Questions about the grid below. Counting starts at 0.
1) Give the top-right entry.
2) Give the entry at row 0, column 1.
3) Give the top-left entry.
4) Give the entry in row 0 and column 2.
5) Give the entry just right of 155.
6) Give the entry in row 2 and column 0.
7) Give the entry just left of the largest entry.
8) Give the entry in the bottom-left corner.
[[133 125 136 131 128 124 126 136]
 [146 120 132 121 140 138 132 135]
 [123 123 122 130 113 155 113 141]
 [124 129 128 130 132 130 122 116]
 [143 118 131 124 133 131 130 138]
 [127 132 124 132 117 143 126 140]
 [132 131 127 132 130 114 136 122]]
1) 136
2) 125
3) 133
4) 136
5) 113
6) 123
7) 113
8) 132

[[135 135 123 136 121 121 123 142 123 118]
 [133 150 125 125 125 124 121 127 122 123]
 [125 103 124 135 130 132 127 134 126 134]
 [114 139 135 110 130 127 140 110 143 126]
 [113 129 127 122 135 134 136 120 138 131]
 [129 134 113 133 140 140 114 129 114 139]
 [131 146 142 122 119 117 142 125 144 115]]
Indices start at 0.
The entry in the bottom-right corner -> 115
What is the entry in the top-right corner? 118
The entry at row 0, column 0 is 135
What is the entry in the bottom-left corner? 131
What is the entry just left of the smallest entry? 125
What is the entry in row 0 and column 2? 123
What is the minimum? 103
The entry directly above the smallest entry: 150
The entry directly below the smallest entry -> 139
What is the entry in row 1 and column 2? 125
What is the top entry of the column that holds the largest entry? 135
What is the entry at row 1, column 0? 133
What is the entry just left of 117? 119

149	132	127	125	144	146	125	124	132	113	120	108	119
122	137	148	130	114	113	121	139	133	140	127	132	125
148	134	127	125	146	147	126	125	132	114	120	109	120
135	136	124	132	151	149	136	133	116	110	124	118	128
107	134	125	123	126	114	136	125	141	149	130	147	149
111	143	124	125	150	137	146	131	131	126	124	135	151
130	134	121	132	153	150	141	132	115	110	127	123	134
152	122	150	132	120	139	118	135	134	114	130	110	107
117	130	146	133	101	102	121	138	136	154	136	146	129
114	151	128	128	151	133	144	135	132	133	123	137	151
Rows and columns are numbered from 0.
Report the bottom-right entry.
151
Report the entry directly above the smallest entry.
120
The entry in row 1 and column 0 -> 122
Report the entry in the top-left corner.
149
The entry at row 1, column 2 -> 148
Report the entry directly below the largest entry.
133
The entry in the top-right corner -> 119
The entry directly below 111 -> 130
Report the entry just right of the largest entry.
136
Report the smallest entry.
101
Report the entry directly above 116.
132
Report the entry just left of the largest entry.
136
Report the top entry of the column that holds the largest entry.
113
Report the entry directly above the largest entry.
114
The entry at row 0, column 2: 127
The entry at row 2, column 0 -> 148
Report the largest entry.
154
The entry in the bottom-left corner: 114
Report the entry directly above 138.
135
The entry just left of the smallest entry is 133
The entry just left of 116 is 133
Report the bottom entry of the column that holds the smallest entry.
151

[[134 116 139 130 125 134 136 118]
 [149 125 140 115 142 147 141 121]
 [104 133 115 151 112 106 113 131]
 [142 130 138 116 131 143 141 134]
 [125 120 135 116 115 127 135 138]
 [139 136 137 124 134 137 140 144]
 [150 112 140 112 141 149 140 121]
 [122 114 115 116 137 121 118 148]
 [136 137 137 120 127 136 138 137]
 [144 131 141 133 129 145 138 110]
 [120 146 115 134 126 119 115 126]
 [129 103 122 121 138 128 122 125]]
The 1st entry in reading order: 134
The entry in the top-right corner -> 118
The bottom entry of the column that holds the largest entry -> 121
The last entry, reading row by row is 125
The bottom entry of the column that holds the smallest entry?
A: 103
The smallest entry in the last column?
A: 110
The largest entry in the first column: 150
The bottom-left entry?
A: 129
The last entry of the largest entry's row -> 131
The entry directly above 146?
A: 131
The entry directly below the largest entry is 116
The 3rd entry in reading order -> 139
The third entry on the main diagonal?
A: 115
The first entry of the largest entry's row?
A: 104
The entry just right of the smallest entry?
A: 122
The fourth entry in reading order?
A: 130
The 3rd-last entry, reading row by row?
A: 128
The largest entry in the last column: 148
The third entry on the diagonal from the top-right corner: 106
The second entry from the end, reading row by row -> 122
The entry directly above the largest entry?
A: 115

a =
[[139 138 128 130 126 122 128 128 126 132 124 130 125]
 [120 113 128 133 128 131 128 128 123 140 120 126 133]
 [151 127 128 124 126 117 128 127 124 119 123 131 123]
 [120 130 128 128 127 136 128 128 129 129 121 128 123]
 [139 154 128 124 128 122 128 128 135 117 142 130 124]
 [136 124 128 125 131 122 128 128 129 121 139 127 128]
 [119 129 128 124 130 134 128 129 134 120 139 126 126]
 [121 130 128 135 127 129 128 128 126 143 124 127 133]]
Indices start at 0.
Read off the entry in row 0 and column 1.
A: 138
Read off the entry at row 0, column 0.
A: 139
The entry just right of the largest entry -> 128
The top-right entry -> 125
Read off the entry at row 2, column 0.
A: 151
Read off the entry just left of the largest entry.
A: 139
The bottom-left entry: 121
The entry just right of the smallest entry is 128
The bottom entry of the column that holds the smallest entry: 130
The entry at row 0, column 2 -> 128
Read off the entry at row 1, column 0.
A: 120
The entry directly above the largest entry is 130
Read off the entry directly below the largest entry.
A: 124
Read off the maximum.
A: 154
The bottom-right entry is 133

W =
[[127 123 130 128 127 128 128 132 127 130 123 130 128 126 127 128]
 [149 126 136 130 127 145 135 136 126 121 134 127 126 120 125 138]
 [115 114 134 128 124 120 121 139 124 148 109 143 134 121 127 123]
 [104 137 128 139 119 115 135 129 125 137 118 141 131 113 112 128]
 [120 126 127 129 128 122 126 127 128 132 121 131 129 127 127 125]]
The entry in the bottom-right corner is 125
The entry just right of 145 -> 135
Which number is the last entry in the row that holds the largest entry? 138
Which number is the third entry, reading row by row? 130
The first entry, reading row by row -> 127
The entry in the top-right corner is 128
Which number is the entry directly below the largest entry? 115
Which number is the largest entry in the first column? 149
The fifth entry, reading row by row is 127
The entry in the bottom-left corner: 120
The entry just right of the smallest entry -> 137
The 2nd smallest entry is 109
The entry just right of the largest entry -> 126
The first entry of the smallest entry's row -> 104
Which number is the 2nd largest entry? 148
The second entry on the diagonal from the top-right corner: 125
Which number is the 5th entry from the end, reading row by row? 131
The 3rd entry on the main diagonal -> 134
